A small network was shown many inputs. Here are its activations along a few directions, one row for each input.
In each table, some parts of the input vary, and every possible input appears once, in random order.
Descriptions start from the smaller parts, as in this example, which fits no table here: ring(8) and (point or ring(11) or (values(2) and line(6))).
Shared parts are said once, and a part with two or three values counts as separate values.
In the rows, zero is written as 128.

Other details of the inputs vary at random and push rows far along two fixed directions, the same in every table; ignore that.

A family of inputs:
r1: [177  84 176 139 116  98 126  14 163 136  97]
r2: [111 119  93 141 121 112 188 236 134 106 230]
r3: [166 101 155 172 116 138 175  12 149 156 104]
r4: [ 83 181  77 104 190 167 116 186  15  84 145]
r5: [123  93 112  99 113  75 146 207 161  97 214]
r6: [136 100 127  96 112  85 138 150 202 159 165]
r7: [131 140 133  97 179 128  73  82  88 124  87]
r8: [134 164 111 153 151 160 123 119  54 101 118]
r9: [144 158 129 114 163 130  61 118  50  75  98]
r10: [152  96 136 136  84  73 139 166 175 114 162]
r11: [100 181 112  89 167 132  62 168  79  94  88]
r12: [120 165 145  84 160 134  72  94 101 144  69]
r13: [144 121 128 167  92 125 182 131 160 143 125]
r14: [145  96 137 122 117  80 138 179 152  93 187]
r15: [165 122 163 137 112 108 108  81 141 118  68]
r16: [ 65 201  88 105 168 163 116 184  72 129 119]
r17: [106 183 103 107 186 179 109 101  60 148  83]
r18: [168 115 153 189  86 128 173  63 145 142 102]
r19: [110 116  91 128 133 123 178 172 155 156 188]
r20: [111 171 146  99 152 129  71  96 105 126  65]
r21: [133  56 173 187  75 202 129  44 168 165  96]
r22: [154 127 151 176  93 138 174  60 178 155  88]
r23: [ 80  53 118 106  83 139  91 246 182 126 208]
r24: [113 130 114 125 105 126 184 159 183 181 164]
Each input here is: values(2) and (point or ring(11)).
Changing only the values(2) part turns r15 into r13. The same change can be made to r14. Which row results?
> r2
Which other rows does r12 become when the values(2) part takes its other values? List them by row number.
> r24

A family of inputs:
r25: [128 127 138 134 106 119 139 119 170 144 118]
r26: [129 125 106 135 127 131 131 164 118 130 136]
r27: [ 91 122 107 117 117 130 119 206 139 113 170]
r28: [142 139 160 123 137 149  98  44 117 151  57]
r29: [168  89 155 125 103  72 122 126 166 104 154]
r30: [145 139 152 139 122 143 109  65 130 147  72]
r31: [ 92 162 109 108 179 159  95 147  53  95 125]
r32: [123 163 130 132 161 171  82 110  44 105  74]
r33: [129 145 135  99 163 109  66 137  69  65 111]
r34: [114 117 110 128 107 127 133 201 145 123 173]
r35: [148 135 134 148 116 124 155 112 131 138 118]
r36: [147 112 146 135 113 115 156  91 173 157 134]
r37: [145 148 165 133 141 156  85  24 104 148  38]
r38: [149 134 146 138 134 130 141  64 130 146 106]
r39: [117 134 116 129 109 115 149 172 163 133 147]
r40: [104 121 111 128 112 130 130 196 141 111 166]
r41: [139 114 140 139 127 133 140  99 132 133 138]
r42: [ 98 163 100  90 190 167  68 140  46 119  93]
r43: [160 123 146 153 123 150 111  54 120 142  67]
r44: [111 132 101 128 127 130 141 205 107 111 173]
r45: [148 153 134 145 137 138 141  80  98 130  96]
r46: [127 103 145 136 119 128 142 107 154 129 143]
r47: [147  92 152 166  84 120 161 112 176 129 138]
r48: [ 99 156 136 113 164 170  61 102  62 107  73]
r49: [148  92 124 142 110 109 168 119 174 153 164]
r50: [149 100 137 145 102 127 130 100 166 153 114]
r51: [113 156  90 120 162 147 113 174  60 112 124]
r52: [150 110 146 159  86 103 178 113 193 147 132]
r53: [142 102 141 136 113 130 118  87 155 156 106]
r54: [140 123 118  95 123  61 122 197 152 103 177]
r55: [104 174 100 109 153 148  97 178  81 118 117]
r56: [102 170 130 107 162 151  81 105  85 127  71]
r57: [133 140 143 118 142 143 112  80 120 145  89]
r58: [124 153 116  87 153  77  98 183 109  85 142]
r59: [145  99 152 140 115 129 142  87 156 143 134]
r60: [128 110 140 124 107 108 159 120 191 152 142]
r61: [109  99 100 104 114 113 134 198 166 148 178]
r62: [135  86 156 140  99 124 148  96 184 140 138]
r63: [138 116 147 135 115 112 162  89 178 151 129]
r64: [152 107 143 155 111 127 158  87 144 134 139]
r65: [145 124 138 132 149 146 114  63 110 143  90]
r66: [152 118 120 150 123 127 155 104 124 135 128]
r67: [133  83 146 129  91 119 141 129 187 151 153]
r68: [125 153 117 129 133 134 126 154 108 127 120]
r69: [157 112 129 152 124 127 153  79 133 142 122]
r70: [111 118 110 137 113 122 156 196 133 108 177]
r71: [ 87 114 110 101 124 128 118 201 141 119 172]
r72: [107 142 131 113 149 158  76 123  84 123 100]
r73: [101 167 105 123 167 160 107 149  43  86 119]
r74: [120 119 103 134 115 119 163 193 131 117 191]
r75: [106 176  94 110 169 141 120 162  66 115 135]
r76: [145 124 138 150 111 109 178  90 165 141 134]
r77: [139 131 147 152 138 148 131  60 101 113 100]
r78: [142 120 144 141 116 110 170  88 172 147 134]
r79: [ 96 122 109  99 114 105 144 198 176 143 172]
r80: [147 142 146 153 122 128 153  79 128 132  90]
r81: [142 116 109  97 138  76 103 186 124  97 162]
r82: [114 125 123 124 121 140 108 160 126 126 137]
r83: [ 97 130 109  99 145 142 108 183 109 122 156]
r84: [104 156  92 120 137 115 161 195 116 115 168]
Changing only one part turns r69 into r64. The same change can be made to r49. Which row results?
> r41
Changing only one part turns r48 into r56. The same change can be made to r73. Which row results?
> r84
Describe the family of inputs behind these rows.
> line(5) and (point or ring(11))
Which other rows does r26 become when the line(5) part takes its other values? List them by row number.
> r32, r47, r52, r68
Which other rows agree with r35 in the line(5) part? List them by row number.
> r28, r30, r36, r37, r38, r45, r54, r55, r57, r68, r75
Which other rows does r82 become when the line(5) part takes its other values? List them by row number.
> r25, r27, r30, r50

A family of inputs:
r85: [ 99  76 116 127 101 124 145 215 163 111 226]
r86: [150 131 155 160 109 145 108  73 120 121  59]
r87: [144 141 143 138 142 118 120 102  83  81 121]
r88: [154  57 151 138  80 108 163  96 229 179 167]
r89: [128  94 124 118 126 141 115 138 132 145 146]
r90: [192  79 159 168  86  78 177  68 192 127 139]
r91: [153 151 129 114 155 104 116  91 109 126 107]
r92: [122 173 104 194 144 206 214  64  78 170  98]
r93: [ 88 157 115  98 124 114 127 189 160 138 135]
r94: [139 139 104 107 147  97 126 171 102 113 152]
r95: [ 85 140  93  99 180 173  66 181  43  93 132]
r96: [122 121 160 111 147 150 105  41 138 154  84]
r97: [104 112 117 141  77 110 152 229 169 103 190]
r98: [111 151 111 114 122 123 113 178 141 141 125]
r99: [102 191 110  73 193 115  98 139  66 105 111]
r100: [156 136 155 148 113 144 105  74 123 141  56]
Describe the family of inputs behind these rows.
> point or (values(3) and line(5))
